Each row below holds a small network's activations on one input, seen along a few directions.
In each table, some parts of the input vary, and every possible input appears once, in random order.
Descriptions start from the smaller parts, as in this example, which fits no table here: one of 8 places around a ring, together with either a single point or (one of 2 separate values, together with one of 4 places along a line) or one of 9 places around a ring.
Shared parts are said once, and a part with two or three values counts as separate values.
(in the rows, 128 means zero)

Other details of the inputs shift rows strongly along two fixed directions, in all tables alike. That doesn't count.

Rows:
row 1: [ 96 158 140 152 147 107 118 136 161  83 158  93  57]
row 2: [106 165  86 208 101 130 116 133 161 113 144 126  78]
row 3: [134 107 131  91 133 117 105 123  76 142 120 159 147]
row 4: [128 143 167  87 130 156 155 139 133 200 124 126 167]
row 5: [168  78 132 105 221 143 131 117 101 216 105 123 119]
row 6: [156 140 123 126  63 101 136 132 119 101 128 158 183]
row 7: [108 134  96 192 123 114 116 118 142  78 157 105  66]
row 8: [174 136 115 116  27 119 155 134 143  72 139 156 218]
row 9: [143  99 137  93  75 121 138 131  90  95 135 145 191]
row 10: [ 74 165 136 161 127 125 115 140 160  74 153  93  59]
row 11: [136 182  71 179 145 141  97 163 139 108 144 164  83]
row 12: [139 134 119 120  15 113 152 138 125  78 136 160 214]
row 13: [158 162 101 189 214 136  93 125 140 196 128 128  47]
row 14: [122 115 164  86 158 137 154 128 132 145 114 105 147]
row 15: [127  85 124 109 158 140 122 102 107 184  96 130 137]
row 16: [102 154  87 172 126 117  85 143 124  55 147 149  72]
row 17: [ 96 192 130 163 213 146 101 154 145 190 130 124  32]
row 18: [106 107 168  83  67 136 173 126 151  92 116 101 194]
row 19: [171  98 119  92 158 121 131 137 103 123 115 151 158]
row 20: [128  82 148  97 148 132 119  97  81 207 113 130 141]
row 21: [151  99 120  79 212 140  97 131  70 194  87 169 132]
row 22: [134 150 163 104  26 128 179 124 181  92 139 110 204]
row 23: [134  78 129 115  78 140 160 111 128 117 113 115 187]
row 24: [155 183  84 184 125 108  97 145 153  76 142 153  90]
row 25: [180 116 133 118 128 150 148 115 126 203 123 132 172]
row 26: [120 125  87 182 165 132 119 124 150 100 130 109  68]
row 27: [103 153 125 149 160 120 127 140 179  77 135  97  67]
row 28: [ 92 118 161  84 104 127 143 116 145 121 105 112 159]
row 29: [110 113 168  77 192 155 133 128 117 193  98 120 130]
row 30: [ 89 114 184  84  49 120 157 114 134 100 135 107 186]
row 31: [165  97 122  86 218 154 112 145  70 189  97 159 135]
row 32: [132 148  90 167 138  98  98 143 130  49 159 138  72]
row 33: [139 119 136 143   8 103 165 104 148 104 133 122 204]
row 34: [120 152  88 171 125 105 102 142 126  41 158 137  80]
row 35: [139 145 177 100  52 113 167 116 165 119 131 110 197]
row 36: [122 148  70 175 111 111 114 147 151   8 140 138  97]
row 37: [112  82 123 122  26 127 162 102 145  76 117 118 203]
row 38: [ 60 168 134 155 121 112 101 127 161  78 144 102  55]
row 39: [123 110 189  71 148 127 152 120 104 170 132 105 153]
row 40: [122 164  83 198 130 150 115 139 161 140 144 128  78]
row 41: [157  75 152 100 138 120 145 105  96 180 134 116 155]
row 42: [141  86 144 113 175 148 126 114  81 209 122 121 124]
row 43: [132  88 144 110 196 150 113 110  75 231 115 132 112]
row 44: [154  98 122  84 216 151 106 139  71 193  93 169 136]
row 45: [104 192 138 167 170 120 109 141 160 147 132 115  54]
Description of these inputs: one of 3 separate values, together with either one of 5 places around a ring or (one of 2 separate values, together with one of 5 places along a line).
The inputs of row 5 and row 19 match in every part but the choice among 3 separate values. If row 40 is changed in the same way as row 5 into row 19, which row does it become? -> row 11
The inputs of row 30 and row 43 match in every part but the choice among 3 separate values. If row 29 is changed in the same way as row 30 into row 43, which row does it become? -> row 37
Change only the choice among 2 separate values in row 1. List by row number the other rows that result. -> row 27
Change only the place on the ring of 5 in row 6. List by row number the other rows that result. -> row 8, row 11, row 12, row 24
Change only the place on the line of 5 in row 20. List by row number the other rows that result. -> row 7, row 41, row 42, row 43

Rows:
row 46: [115 140  74 191 141 127 103 133 155  94 138 133  74]
row 47: [ 79 179 132 168 127 116 106 127 170 109 127 101  56]
row 48: [119 132 173 103 206 162 126 134  93 240 124 112  99]
row 49: [ 97 131  99 160  46 110 117 124 144  26 145 139 139]
row 50: [ 92 168 132 162 212 130 102 129 165 143 117 102  24]
row 51: [ 91 144 138 145  50 123 155 120 191  34 154  80 131]
row 52: [102  99 184  87  44 112 185 120 148 114 123 102 210]
row 53: [161  78 165  40 118 145 146 122  66 194 100 165 221]
row 54: [149 178  93 190 197 133  85 148 137 149 141 150  43]
row 55: [145 165  99 160 222 127  81 157 128 109 134 139  41]
row 56: [ 83 168 129 172 207 131 103 147 151 151 128 100  30]
row 57: [135  76 203  44 118 147 186 120 100 214 121 108 212]
row 58: [ 89 172 127 162 204 126  97 136 160 153 121 100  24]
row 59: [137 172  95 164 210 121  77 160 123 126 143 146  41]
row 60: [ 80 155 140 155  35 121 148 117 184  51 161  95 126]
row 61: [ 87 142 140 154  50 126 162 130 183  30 152  77 129]
row 62: [175  45 168  39 135 129 153 107  54 182 103 134 217]
row 63: [145  95 130  88 221 144 100 133  66 216 108 151 126]
row 64: [125 116 176  80 220 138 130 123 116 244  97 116 105]
row 65: [183 140 138 115 205 143 105 138  83 241 119 160 123]
row 66: [117 148  97 149  61 104 139 133 153  12 143 137 146]
row 67: [109 134  97 146  55 118 131 137 157  12 134 137 139]
row 68: [112 158  99 157  48 103 131 133 146  25 148 145 141]
row 69: [ 96 137 100 159  39 108 112 126 138  30 145 138 143]
row 70: [110 103 180  84  38 129 185 120 136 119 140  94 211]
row 71: [161 113 131  79 227 137 121 141  72 217 110 161 129]
row 72: [172  62 163  61 119 146 152 102  70 228 101 154 237]
row 73: [159  81 139  90 229 137 110 119  58 211 109 146 112]
row 74: [162 125 125 112 203 161 104 136  81 239 102 159 117]
row 75: [150 175  86 185 202 130  87 155 141 147 141 140  45]
row 76: [ 87 176 134 167 199 130  96 129 158 155 120 110  21]
row 77: [193  80 155  54 135 143 171 118  85 201  96 143 236]
row 78: [133 139  76 193 197 126  86 130 122 146 137 126  33]
row 79: [108 118 180  87  30 129 167 107 139 124 142 103 202]
row 80: [132  89 206  54 112 151 177 114  94 215 121 113 207]
row 81: [162  69 134 103  45 115 168  99 117  98 123 116 220]
row 82: [118 104 185  74  55 114 177 104 155 106 108  92 206]
row 83: [ 81 145 140 159  48 125 161 127 184  35 156  86 126]
row 84: [111 100 186  86  58 119 182 117 147 103 116  91 209]
row 85: [126 138  78 186 153 133 101 131 153  83 129 123  77]
row 86: [122 117 178  98 237 148 131 130 107 232 101 113 102]
row 87: [118 147  86 157 157 134  97 151 141  63 124 134  70]
row 88: [143 166  87 186 140 117 111 149 163  97 148 140  75]
row 89: [130 150 111 149  59  99 131 138 159  13 152 137 142]
row 90: [ 92 163 122 162 206 144 107 139 161 152 148 101  22]
row 91: [112 129  86 174  35 113 131 123 164  38 144 122 150]
row 92: [135 184  78 191 194 135  88 145 125 152 132 148  47]
row 93: [108 148  82 161 145 127 100 153 143  75 133 144  67]
row 94: [132  78 139  84  56 120 154 112 112  83 120 139 222]
row 95: [168  91 132 115 201 141 113 110  68 239 114 147 119]
row 96: [130 170  73 186 141 123 112 143 150  99 138 136  81]
row 97: [166 100 163  46 120 130 148 122  56 198 111 164 227]
row 98: [100 112 187  97  44 117 175 114 140 120 124 107 204]
row 99: [148 121 133  91 208 152  95 142  65 218 105 165 116]
row 100: [125 126 167  83 219 147 118 119 115 241 114 111 104]
row 101: [135 120 171  79 236 153 122 116 118 228 107 105 102]
row 102: [101 137  82 171 149 120  94 141 139  74 139 138  70]
row 103: [123 100 207  60 120 134 162 117  92 222 104 116 203]
row 104: [130 149  82 198 187 128  78 127 113 152 137 134  32]
row 105: [183  93 157  64 115 139 165 112  78 216 106 160 234]
row 106: [153 123 153  87  37 106 144 129 107  99 138 151 220]
row 107: [117 168  82 166 149 114 102 150 133  78 142 141  77]
row 108: [ 85 167 121 167 138 133 117 135 173 104 154  90  56]
row 109: [108 116 182  82  39 121 166  97 151 122 131 109 203]
row 110: [158  90 129  94  46 136 168 121 135  95 109 130 225]
row 111: [116 102 180  80  48 131 181 106 151 111 138  97 206]
row 112: [153  68 133 104  30 107 172 102 118 110 131 127 221]
row 113: [127 118 170  78 221 146 126 118 118 243 113 117 106]
row 114: [129 132  81 195 144 119 107 120 142  89 140 124  63]
row 115: [134 165  78 186 150 127 117 137 155  89 134 138  80]
row 116: [129 164  80 187 193 150  85 145 135 148 124 149  40]
row 117: [134 155  78 182 207 151  92 145 142 135 118 142  41]
row 118: [107 124 103 165  43  98 122 116 133  28 151 132 126]
row 119: [117 135  85 166  31 120 143 136 177  34 138 132 145]
row 120: [140  74 142  85  39 103 156 110  95  96 131 129 216]
row 121: [120 141  78 191 148 132 102 128 153  87 133 131  76]
row 122: [129 164  95 165 149 109 100 155 145  76 151 144  71]
row 123: [202  83 171  58 131 137 164 119  90 210 109 153 232]
row 124: [148 150 101 168  49 109 142 136 178  25 147 123 150]
row 125: [119 139  86 165 222 137  77 143 121 109 123 133  41]
row 126: [107 112  98 157  42  93 133 122 143  19 151 125 132]
row 127: [150  97 128  96  31 130 164 124 129 110 118 137 227]
row 128: [181  78 164  31 144 135 161 123  67 182  99 148 232]
row 129: [126 160 112 156  46  99 123 138 151  27 157 145 138]
row 130: [125 148  85 171  37 106 151 133 174  35 146 132 151]
row 131: [156 110 126 117 207 153  99 123  75 241 108 154 123]
row 132: [109 155  83 161 144 128  93 154 136  79 133 141  70]
row 133: [ 83 151 138 146  50 112 147 110 199  38 146  92 128]
row 134: [120 139 171  91 209 149 110 115 108 244 114 119  98]
row 135: [150 100 137 100 204 134  97 122  48 220 116 151 111]
What is each input in this table made of? -> one of 6 places along a line, together with either one of 5 places around a ring or (one of 2 separate values, together with one of 5 places along a line)
The inputs of row 83 and row 48 match in every part but the place on the line of 6. If row 50 is changed in the same way as row 83 into row 48, which row does it become? -> row 47
The inputs of row 100 and row 134 match in every part but the place on the line of 6. If row 120 is changed in the same way as row 100 into row 134, which row does it become? -> row 135
The inputs of row 71 and row 107 match in every part but the place on the line of 6. If row 64 is changed in the same way as row 71 into row 107, which row does it become? -> row 58
Change only the choice among 2 separate values in row 94. List by row number the other rows that result. -> row 121
A walk changes only the place on the ring of 5. It starts at row 60 and steps to row 109. List the rest of the walk in order. -> row 76, row 98, row 80
Change only the place on the line of 5 in row 91. List by row number the other rows that result. -> row 75, row 78, row 96, row 127

Rows:
row 136: [138 158 108 163  37 122 140 123 165 104 145 138 160]
row 137: [ 88 132  83 189 165 113  96 123 159  43 134 101  27]
row 138: [141 104 168  68 163 131 153 123 126 152 108 111 159]
row 139: [170 128 128 135  85 141 150 119 133 168 129 137 180]
row 140: [119 120 182  66 135 128 141 134 100 157 129 124 156]
row 141: [107 137 152 149  46 112 161 109 176  90 154  88 147]
row 142: [180 113 127  95 158 140 146 146 104 161 118 151 174]
row 143: [172  95 102 121 227 148  94 129  61 202 111 161 104]
row 144: [137 166 121 163  43 108 137 123 158 110 138 139 157]
row 145: [113 134 139 150  63 120 163 108 187  95 134  86 146]
row 146: [ 77 183  92 215 123 136 114 134 210  78 136  94  38]
row 147: [162 125 115 148  33 129 174 123 157 115 137 130 203]
row 148: [128  57 168  69  85 110 156  99  94 115 128 112 197]
row 149: [163 136 117 122 126 134 129 142 123 115 129 146 152]
row 150: [125 197  90 180 174 113  80 158 143  91 136 154  47]
row 151: [ 86 117 128 137 119 114 107 125 109  85 143 118  92]
row 152: [145 168  99 143 189 134  92 154 125 139 132 158  79]
row 153: [130  95 173  52 112 138 165 125 128 137 100 121 204]
row 154: [ 84 155 144 147  51 130 148 121 167 109 140 106 143]
row 155: [110 126 172  69 148 140 138 137 107 160 115 131 155]
row 156: [117  70 138  87 151 139 130 114 102 143  98 125 148]
row 157: [102 132 172 117  18 118 167 112 150 117 148 101 186]
row 158: [158 113 114 115 221 126  84 130  58 204 107 170 100]
row 159: [175  89  94 125 231 146 106 136  67 199 111 158 106]
row 160: [112 149 141 132 186 121 115 139 142 110 142 108  65]
row 161: [160 105 102 113 218 141  87 130  64 203 114 169 103]
row 162: [ 58 153  87 187 151 124  81 137 139  53 140 121  24]
The inputs of row 142 and row 147 match in every part but one. If row 155 is changed in the same way as row 142 into row 147, which row does it become? -> row 154
What is each input in this table made of? -> one of 3 separate values, together with either one of 4 places along a line or one of 5 places around a ring
